These are the activations of a small neural network, seen along a few directions. Each row is one input.
Each table varies a few parts of the input and shows all the possible inputs, shuffled.
A made-up example of a description, with smaller parts first: one of 6 places along a line, together with either a single point or one of 9 places along a line or (one of 2 separate values, together with one of 5 places around a ring).
Shared parts are said once, and a part with two or three values counts as separate values.

Other details of the inputs shift rows strongly along three fixed directions, in all tables alike. That doesn't count.

Rows:
x1: [  3   7  17  23 -14 -18  13   5  -5   5  -9   0]
x2: [  5   3   4   8  -6 -18  11   0 -12  12  -7  -2]
x3: [ 24  15  24   1   1 -29  13   3   3  23 -19  -8]
x4: [-21 -17 -20 -22   2  24  -6  -2  18 -28  18  11]
x5: [ 34  19  30   2  14 -21  15   0 -12  33 -12  -8]
x6: [-30   4 -11 -28  -8   2  18  -7  21 -13  -5   9]
x7: [ -3   8   7  13 -11 -16  17   2 -12  10  -5   2]
x8: [-37  -9 -19 -28  -5  11  10  -9  16 -21   1   7]
x9: [-59 -12 -29 -10 -28   3  21  -8  23 -38  -8  18]
x10: [ -7  -3 -16 -59  18  19  -8  -9  27 -16  21   3]
x11: [-20  28  29   5   1 -40   8   6 -14  24 -40   5]
x12: [ 18  -8  -9  13  41  61 -58  -1 -32   4  15 -17]
x13: [-12 -10 -13 -37   6   6  -2  -2  20 -15   9   6]
x14: [ 14  -4   6   7   2  11 -11   5  -9  10   9  -9]
x15: [  3 -19  -9  29  -6  21 -14  12 -14  -9  21   6]
x16: [-14   9   6 -40   3  -9  15  -1  22  -7   2  11]
x17: [ 14 -11  -8  13   7  10  -5  -4  -7   1   3  -7]
x18: [  4   9  22   4 -10 -41  23  12  -2  14 -16   9]
x19: [  1   4   5  29 -20 -18  14  11  -3  -2  -1  12]
x20: [  4  -6   1  25   0  11   2  -1 -14   0   6   0]
x21: [-53  -4 -27  -6 -31   4  21  -6  20 -32  -1  17]
x22: [  0 -15 -14  25  -8  28 -16   2  -3 -14  15  -2]
x23: [ 16  -7 -14  16  32  57 -53   0 -23  -1   8 -13]
x24: [ 18 -15 -13  18   4  22 -18   3  -6  -9  22   1]
x25: [  0   7  13  12 -12 -22  19   9   1   1  -6  12]
x26: [-11   0   3  18 -14 -10  15   4 -11   4  -6   5]
x27: [ 47   3  15   7  18  -4 -12  -1  -8  25   0 -20]
x28: [ 15   8  17  20  -5 -18  11   8  -9   8   2   6]
x29: [ -2  14  17  10  22   2 -20  -2 -18  13 -17  -3]
x30: [ 36  12  10 -57  35   3 -10 -10  20  25   1 -22]
x31: [  0  24   6 -53  40  18 -22 -10   5  11 -15 -10]
x32: [ 19  -4   1   6   3   6 -13  -1  -6   6   9 -11]
x33: [-52  -2 -20 -12 -25   0  23  -9  17 -30   0  15]
x34: [  9   2   8   7  -8 -23   8   9  -6   8  -1   6]
x35: [-16 -16 -14  30 -12  20  -1   1 -13 -15  10   5]
x36: [-28 -12 -18 -19  -8   9   5   0  23 -27   7  15]
x37: [ 31  -1   2   7   8   7 -14  -1  -2  11   7 -15]
x38: [  3   8  13   8 -11 -22  13  10  -5   8   1   9]
x39: [  3 -11 -19 -43  19  31 -21  -6  15 -13  29  -1]
x40: [ -5   4  -1 -38   4 -17  13  -2  24  -4  -6   7]
x41: [ 32   3   8  16   7  11 -13   2  -8  14  11 -12]
x42: [  1 -20 -22  22  -2  27 -15  -5 -15 -12  18  -4]
x43: [ -5 -18 -15  28 -12  20 -12   2  -1 -16   8  -2]
x44: [ 13  -4  -1  23   0   0   1  -4 -15   3   4  -4]
x45: [  9  13  -4 -79  63  54 -48 -12   2  14  10 -22]
x46: [ 11   5  14  21  -9 -19  13  12  -4   7  -5   9]
x47: [-10   3   8  14 -19 -13  11   4  -1  -2  -7   4]
x48: [  5  27  14 -52  42  10 -23  -9   8  22 -17  -8]
x49: [ -6  10   6 -45  15  -7  16 -12  15   6  -8  -2]
x50: [ -8   7  -2 -62  14  -2   9  -3  34  -3  -1   6]
x51: [ 25 -15 -11  27   3  20 -20   6  -9  -4  20  -1]
x52: [-42 -15 -30 -14 -15  18   8  -8  21 -30   1  11]
x53: [ 15 -11  -1   9   2  -3  -7   8  -6   3   7   0]
x54: [-21 -20 -17  32 -24  -4   4   6   2 -29   3  16]
x55: [  6   0  13  10  -5 -20  11   9  -4   4  -5   8]
x56: [-22  -6  -6  21 -24 -24  20   2  -5  -6 -15   6]
x57: [ -8  -2  -7  32  13  31 -33   1 -27  -9  -4  -4]
x58: [ 16  28  21 -48  13 -20  15  -7  19  22  -8 -10]
x59: [ 20  18  27   0   0 -32  17   7  -6  20  -4   4]
x60: [-29   2  -9 -34  -6 -15  23 -12  21 -12 -13   5]
x61: [  8  20  26  15 -15 -38  23   3  -4  16 -15  -1]
x62: [14 -7 -5 15  2  0  0 -2 -5  5 -3 -6]
x63: [ -4  -8 -14  22 -12   3   3  -3  -4  -8   0   2]
x64: [  7   7   4 -49  15  -7   0  -9  19  10  -4 -12]
x65: [ 31  -8   3  15  16   7 -10  -2 -19  16   6 -14]
x66: [ 26  -4   3  15  48  50 -58  -2 -33  18  14 -16]
x67: [-17 -16 -17  38 -26  16  -9   7 -10 -18  15   3]
x68: [ -2  21  19   7  18  -9 -13   0 -13  17 -25  -1]
x69: [ 22   7   8   6   5 -13   8  -4  -8  16  -6  -6]
x70: [  8   0  13  20  -6 -12   8  11 -10   5   2   9]
x71: [ -4 -26 -20  35 -16  16 -18   5  -9 -14  11  -5]
x72: [ 23   4   9   7   2  -7  -4  -3  -5   9   2 -10]
x73: [-27 -17 -13  32 -28   4   2   2   3 -27   0   7]
x74: [ 11   5   1 -44  15  -7   3  -3  24   4   0   0]
x75: [  9   1  15  21 -10 -19   7   5  -8  10 -11  -4]
x76: [-28  10  -6 -33  -7  -6  21  -9  14  -6  -2   7]
x77: [ 16   8  11   8  -6 -20   6  -1   0  11  -7  -7]
x78: [ -4 -21 -17  24 -10  15 -13  -2   0 -18  10  -4]
x79: [-27 -18 -25 -25  -5  29 -13  -4  18 -23  14  -1]
x80: [-49   4  -6 -28 -22 -26  34  -4  19 -12 -21  14]
x81: [ 15   4  10   6  -6 -17   1   2  -6  14  -4  -8]
x82: [ -1   8  11  14 -16 -17  11   3  -4   5  -4   0]
x83: [-10 -11 -15  39 -17  14   2   0 -12 -13  10   4]
x84: [ 16  19  24   2  -5 -29  17   4   3  21 -17  -4]
x85: [ 12  11  14  10  -6 -19  13   7  -2   8   0   7]
Each input here is: one of 5 places along a line, together with either one of 2 separate values or (one of 3 separate values, together with one of 5 places around a ring).
The inputs of x17 and x62 match in every part but the place on the line of 5. If x77 is changed in the same way as x17 into x62, which row does it become? -> x37
The inputs of x45 and x57 match in every part but the place on the line of 5. If x34 is changed in the same way as x45 into x57, which row does it become? -> x10
The inputs of x29 and x66 match in every part but the place on the line of 5. If x16 is changed in the same way as x29 into x66, which row does it become? -> x70
Which other rows does x11 become when the choice among 2 separate values takes its other values? List them by row number. -> x45
Which other rows does x60 become when the choice among 3 separate values takes its other values? List them by row number. -> x54, x78
A walk changes only the place on the ring of 5. It starts at x84 and steps to x41. List the rest of the walk in order. -> x37, x30, x3
Which other rows does x58 become when the place on the line of 5 takes its other values? List them by row number. -> x41, x61, x67, x82
Which other rows does x66 become when the choice among 2 separate values takes its other values? List them by row number. -> x12

Rows:
x86: [  9  37  31 -50  39 -11  15 -25  -8  41 -29 -22]
x87: [  2   0  -7 -34   5  11   1  -9  21  -9  14   2]
x88: [ 34   0   8  20  -1  -3  -4   0 -10  16  12 -12]
x89: [  7  13  17 -31   7 -13  13   2  19   3   4  10]
x90: [ 44 -17 -10  39  10  31 -22  -3 -18   3  28 -19]
x91: [ 20 -11  -3  23 -10 -15   9  -3 -10   7  -4 -11]
x92: [-21 -16 -10  93 -13   9 -39  13 -37 -14 -18   0]
x93: [-19  -5   1  47 -41 -23  24  11  -1 -22  -4  23]
x94: [ 56  39  54   7  39 -38 -12  -2 -27  62 -56 -37]
x95: [-14   5   3 -21 -12 -30  33   0  24  -4 -13  12]
x96: [ 14  -3   7  19 -15 -21  11   1  -5  12  -1  -6]
x97: [-14 -23 -38 -18   0  37  -8 -10  24 -26  23   2]
x98: [ -6  14   1 -30 -17 -26  25  -5  20   4 -10  -7]
x99: [  2  13  23  59  -1 -17 -22  20 -33  12 -36   2]
x100: [-36  18  -2 -31  12   9  10 -19  -2   4 -16  -1]
x101: [-19 -23 -34 -28  -4  22  -4 -14  21 -24  19   0]
x102: [  0  13   9 -34  -3 -17  16   1  20   4   3  -3]
x103: [-69  42  25 -21 -24 -75  29  12  20  -5 -67  33]
x104: [ -7  -1  -5 -26  -4  -4  16   1  21 -10   2  12]
x105: [ 13  -4  12  20  -4 -15  12  12   0   1   2  12]
x106: [-30 -26 -14  55 -45  -5   8  18  -8 -34   9  24]
x107: [ 35 -10   5  73  26  57 -47  11 -71  17  22  -7]
x108: [  4 -16  -5  42 -15  12  -9  17 -10 -14  24  10]
x109: [ 43   5  14 -49  36   2  -6  -5   7  24  16 -11]
x110: [ 22   4  -6 -42  20  20  -6 -12  19   6  17 -10]
x111: [ 25   8   6 -48  15 -12  10 -10  14  21   0 -21]
x112: [ 27  15  27  56  20   2  -9   5 -57  36  -9 -12]
x113: [-52 -17 -30 -11 -34  16   6   2  27 -45  17  21]
x114: [  5 -24 -29 -35  18  38 -21 -11  14 -16  33  -7]
x115: [ 15  10  26   5 -13 -41  23  11  -2  20 -10   5]
x116: [-60   2 -14  18 -12  20  -3   7 -16 -27  -1  31]
x117: [-17 -20 -23 -14 -11  20  -5  -1  15 -21  22   1]
x118: [-21 -21 -39 -22  -6  29   2 -10  26 -28  13  -2]
x119: [ 20  -6 -17 -50  63  80 -80 -19   2   8  13 -32]
x120: [ -9   4  16  16 -28 -49  34  13   1  -2 -16  20]
What do these inputs look like to the network? -> one of 5 places along a line, together with either one of 2 separate values or one of 5 places around a ring
Which other rows does x113 become when the place on the ring of 5 takes its other values? List them by row number. -> x93, x104, x109, x115
Which other rows does x115 become when the place on the line of 5 takes its other values? List them by row number. -> x96, x106, x111, x117
Which other rows does x107 become when the choice among 2 separate values takes its other values? List them by row number. -> x99
